[[381 502 789 659 422 399 329 699 368 728 581]
 [789 800 708 458 801 747 794 591 795 377 400]
 [381 644 341 783 290 304 585 634 390 697 435]
 [498 798 714 692 509 435 778 806 456 752 448]
 [749 592 434 373 689 751 695 476 731 273 372]
 [416 437 734 766 691 760 437 629 710 565 519]
 [266 507 740 295 270 257 454 265 279 306 692]
 [759 635 729 375 628 729 687 248 723 302 675]
 [461 414 726 730 688 703 402 646 789 603 530]] result: 266

[[55 59 26 61 53 49 61 49 69 33 56 56 32 58]
 [34 38 75 32 69 59 47 44 48 36 46 43 55 54]
 [46 37 64 38 45 48 62 43 34 41 50 41 57 56]
 [49 47 48 48 49 50 58 46 50 40 52 48 47 55]
 [37 34 77 31 67 60 66 40 46 26 52 42 57 66]
 [63 56 21 63 29 38 63 50 50 48 55 52 38 52]
 [54 61 24 62 47 45 44 52 63 48 49 56 34 45]
 [62 52 27 59 27 38 65 48 43 48 54 50 43 53]
 [46 37 64 38 45 48 62 43 34 42 50 41 57 56]
 [66 55 20 64 35 42 84 46 57 31 63 54 35 67]
 [62 47 35 55 32 42 82 44 44 34 60 48 43 66]
 [45 36 65 37 46 50 63 42 34 40 50 41 58 57]] result: 66

[[5218 3933 7282 4612 3814 6759 6641 5087 6098 6202 6382 7020 7219 5772
  6415]
 [6883 6876 3264 6430 6614 4691 3539 6081 5543 4178 5456 4638 3344 4221
  4786]
 [5315 7271 3365 6472 7774 3939 4101 5698 4330 4942 3818 3143 3307 5382
  4007]
 [6084 7472 2732 6931 6838 3230 3906 6085 5064 3562 4370 3513 2719 4947
  4627]
 [5674 5223 4727 3740 6779 6327 3224 5082 4262 6491 5447 4856 4996 3137
  3636]] result: 5315

[[ 29 -19 -13  24 -26   3 -21 -17 -21 -17  26 -11]
 [ 30 -19 -11  25 -25   4 -22 -19 -20 -18  27 -12]
 [-20 -24 -24 -23  -7 -34 -22 -19 -17 -23 -22 -32]
 [-13  11  -8 -21  -4  -8  17  21  -2   7 -23   4]
 [ 31 -18 -12  27 -26   5 -20 -17 -19 -19  27 -10]] result: -20

[[398 565 512 644 470 342]
 [430 505 803 453 377 719]
 [495 815 207 388 714 209]
 [946 326  69 599 511 536]
 [784 915 650 465  62 845]
 [946 729 114 163 769 321]
 [567 455 270 609 907 371]
 [609 456 782 613 536 520]
 [689 684 703 384 935 599]
 [445 413 590 551 582 628]
 [619 613 676 534 501 462]
 [393 479 644 259 627 471]] result: 445
---
[[ 34 -21   2  16   0  20]
 [ 34   8   6 -17 -13   9]
 [ 34 -14  16  -4 -10 -12]] value 2

[[-25 -10  13   3   2  12]
 [ -4 -29  37  19  36  43]
 [  0  11 -37 -47 -20 -41]] value 13

[[-17  10 -19  24  16  45  29]
 [ -5 -13   7  -7 -13   0  -1]
 [-11  -9  -2 -13   7  12 -21]] value -19

[[ 14  15 -11   9  35  -2]
 [  6  10   1   1   0   1]
 [-24 -13  22  -2  12  -4]] value -11

[[-28  -8  27  34  -5]
 [ 11  42  17  -2  11]
 [ 10 -48 -14 -13  -6]] value 27

[[-17 -20  19  -5]
 [ 41  21 -31  16]
 [-16   4   7 -20]] value 19
---
[-39 -18  25  28  22  -6]
-39, -6

[ 18  17 -36  19 -35  18]
18, 18

[ 16  22  19  16 -37 -40]
16, -40

[[  8  38  10   2  24   0   1]
 [ 19 -21 -12 -26 -17  -4   6]]
8, 6

[ 30 -39 -36  45]
30, 45

[ 16 -27  48  -7]
16, -7

[[ -3  -6  -9  20 -24  38 -22]
 [ 11  11   1  29 -15  29  16]]
-3, 16

[-13 -27 -22  40  39 -15 -20]
-13, -20
---
Q: [-30 -44 -23 -13  20]
A: -30, 20

Q: [ 15  12  -4 -37]
A: 15, -37

Q:
[[-17  31 -11  14 -25  10]
 [-21  24 -20  17 -39  15]]
A: -17, 15

Q: [-40 -11  -8  32   7]
A: -40, 7

Q: [-32 -19  48  37 -43  -6 -11]
A: -32, -11

Q: [ -1   0  -9 -24  37  27  30]
A: -1, 30

Q:
[[-21  -6 -25  11 -12  21  39]
 [-41  26 -15  11   1   9  19]
 [-37  16 -10  26 -18   2  -2]]
A: -21, -2

Q: [-12 -16  49  39  19]
A: -12, 19
---
[[ 12 -36  22  20  -8]
 [  0  10  -4  -9   3]
 [ -4  11  -7  -6   2]] Out: -7

[[ 26   7  -9 -21 -21  -5]
 [  6 -32  10  47 -33 -12]
 [ 15 -32   7  43 -30 -11]] Out: 7

[[  9  23  17 -15  10  18]
 [ 10   9 -12  38  10  29]
 [  3  -2   6  -1   4  -6]] Out: 6

[[ 15  -2 -42   1 -15  15 -17]
 [-27  -2 -34  -7  45  45  -7]
 [-20 -40 -42 -29 -32   6  19]] Out: -42

[[-23   6 -30   1]
 [-32 -15  23  29]
 [ 46  23   0 -15]] Out: 0

[[  2   2   6  -3]
 [ 10 -32   4  33]
 [ 16 -10  34 -42]] Out: 34

[[ -5  15  14   2  -7]
 [ 47  -4   5 -31  -4]
 [  2  18   8  -3   5]] Out: 8

[[ 25  32   7 -20  37]
 [  1   9  10 -15  42]
 [ 26  35   3 -18  30]] Out: 3

[[ 39 -34 -11 -20   5 -22]
 [-32  38  27 -13   4 -12]
 [-20  32  28 -22   2 -17]] Out: 28

[[-31  36 -31 -29  23  31 -37]
 [ 18 -19  27  28  17  23  28]
 [ 16 -21  25  29   6  42  17]] Out: 25
